Each row below holds a small network's activations on one input, seen along a few directions.
Each table varies a few parts of the input and shows all the possible inputs, shuffled.
A made-up example of a description, with smaller parts first: one of 2 separate values, together with either a single point or one of 11 places along a line or (one of 4 places along a line, together with one of 8 places around a ring).
Shared parts are said once, and a part with two or three values counts as separate values.

Other details of the inputs shift rows strongly along two fixed directions, in all tables alike. That doesn't count.

Rows:
x1: -11 0 -20 14 5 10 14 14 3 3 -16 -29 20
x2: 10 6 22 -14 1 -16 -25 -11 -14 -8 4 28 -42
x3: -7 -2 -11 14 -5 10 11 -2 8 -19 -9 -29 28
x4: 17 37 -5 -42 -11 13 25 3 21 40 40 28 -3
x5: 8 2 24 -16 -1 -13 -22 -18 -4 -3 18 28 -30
x6: -7 1 -18 12 -1 5 23 16 3 -8 -17 -30 14
x7: 15 33 -4 -46 -16 20 21 6 23 38 52 28 18
x8: 1 -19 18 13 10 -23 -27 -11 -20 -22 -21 14 -42
x9: -12 -4 -20 13 5 9 16 15 5 3 -15 -29 18
x10: -3 -2 2 10 7 -9 -5 6 -13 -8 -18 -7 -15
x11: -10 -12 -12 16 -4 8 8 2 7 -7 -6 -24 36
x12: -1 -9 -4 4 4 5 1 4 3 10 -1 1 14
x13: -10 -9 -15 16 3 13 6 12 3 1 -9 -23 35
x14: -2 -11 18 6 4 -9 -29 -12 -12 -2 0 13 -7
x15: 3 -4 10 4 8 -17 -9 0 -13 -2 -13 12 -32
x16: -3 -21 22 13 11 -25 -34 -9 -24 -25 -22 11 -45
x17: -5 -8 -14 16 -5 9 17 -4 10 -18 -9 -26 25
x18: 17 22 6 -34 -16 9 9 -11 16 26 42 31 8
Each input here is: one of 3 separate values, together with one of 6 places around a ring.
Changing only the choice among 3 separate values turns x15 into x6. The same change can be made to x17. Which row results? -> x5

Rows:
x19: -2 -11 7 13 3 -14 -7 -5 -10 -20 -18 -4 -19
x20: 7 24 -17 -23 -22 26 34 0 30 12 36 -4 44
x21: -3 -8 0 7 6 -8 -2 4 -7 -6 -14 -2 -15
x22: -1 -13 0 11 9 -9 -1 1 -5 -6 -17 0 -17
x23: 13 6 25 -26 0 -10 -24 -10 -6 24 28 49 -28
x24: -15 -12 -12 26 6 8 -2 12 -5 -10 -21 -32 31
x25: -7 -9 1 10 9 -6 -10 5 -8 3 -14 -5 -7
x26: -4 1 1 5 6 -4 -8 6 -11 -8 -15 -6 -15
x27: 5 23 -18 -19 -15 24 29 11 22 21 28 -5 41
x28: 8 13 -16 -16 -12 20 29 3 23 23 24 3 34
x29: -5 -9 -1 8 8 -5 -4 4 -5 5 -9 -2 -5
x30: -5 -4 8 6 1 1 -17 -6 -6 -12 1 -4 7
x31: -13 -14 -16 26 7 1 8 14 -5 -18 -33 -35 10
x32: 14 -4 29 -19 -1 -14 -28 -26 -3 10 25 48 -32
x33: 4 -2 3 -5 5 -3 1 -3 1 16 5 15 -12
x34: 5 19 -12 -18 -17 22 23 0 22 6 28 -7 38
x35: 16 24 23 -29 -5 -13 -19 -13 -10 2 21 36 -43
x36: -5 5 -2 3 5 2 -3 8 -4 7 -6 -8 2
x37: -9 -25 -8 34 5 -8 6 -1 -4 -30 -37 -29 2
x38: -1 -4 4 7 1 -10 -5 -4 -8 -18 -13 -6 -15
Changing only one part turns x32 into x33. The same change can be made to x30. Which row results? -> x36
What is each input in this table made of? -> one of 4 places along a line, together with one of 5 places along a line
Which other rows does x25 become when the place on the line of 5 takes its other values? List them by row number. -> x27, x31, x34, x38
Which other rows does x28 become when the place on the line of 4 takes its other values? List them by row number. -> x23, x24, x27

Rows:
x39: 6 5 -1 -13 -8 8 10 -3 13 12 23 12 16
x40: 2 0 6 5 3 -12 -3 -1 -10 -11 -12 0 -22
x41: -2 -11 7 8 8 -5 -15 -2 -10 5 -6 7 -5
x42: -4 -14 10 9 6 -6 -19 -6 -10 3 -2 8 1
x43: 3 19 -2 -17 -5 12 7 2 9 15 20 3 11
x44: 2 8 1 -8 -1 0 -2 3 -3 -2 5 4 -7
x45: -1 -16 11 10 3 -10 -18 -15 -6 -10 -5 8 -13
x46: 2 21 -19 -15 -19 23 26 8 20 2 20 -17 42
x47: 6 7 5 -5 -4 -1 0 -5 0 -7 4 6 -6
x48: -1 8 3 -6 4 1 -5 2 -1 8 4 3 -4
x49: 5 23 -6 -18 -8 7 16 9 6 6 14 2 -1
x50: -13 -27 -11 30 10 -5 3 10 -6 -12 -35 -25 5
x51: -1 10 2 -6 3 0 -1 5 -2 9 1 3 -11
x52: -15 -14 -36 33 -4 19 36 9 17 -22 -26 -58 52
x53: -1 -19 10 8 9 -9 -15 -5 -8 -2 -7 10 -13
x54: 2 7 3 -9 -3 2 -5 1 -2 -3 7 4 -3
x55: -10 -23 4 28 4 -9 -16 -6 -12 -29 -28 -17 2
x56: 2 3 -1 -4 3 -2 -1 6 -3 14 -1 9 -9
x57: 6 8 3 -6 -3 -3 2 -2 -1 -6 2 5 -10
x58: 2 1 1 -4 4 0 -4 2 -2 13 2 10 -3
x59: 0 -10 5 5 5 -9 -7 -8 -4 -7 -8 4 -17
x60: -1 4 7 -6 -1 2 -11 -5 0 6 11 3 6
x61: 8 15 -6 -16 -8 3 20 -1 11 9 12 5 -4
x62: 3 -5 2 -4 3 -2 0 1 2 7 4 11 -6
What is each input in this table made of? -> one of 4 places along a line, together with one of 6 places around a ring
Changing only the place on the ring of 6 turns x41 into x47. The same change can be made to x56. Which row results? -> x40
Which other rows does x57 become when the place on the ring of 6 takes its other values? List them by row number. -> x44, x48, x58, x59, x62
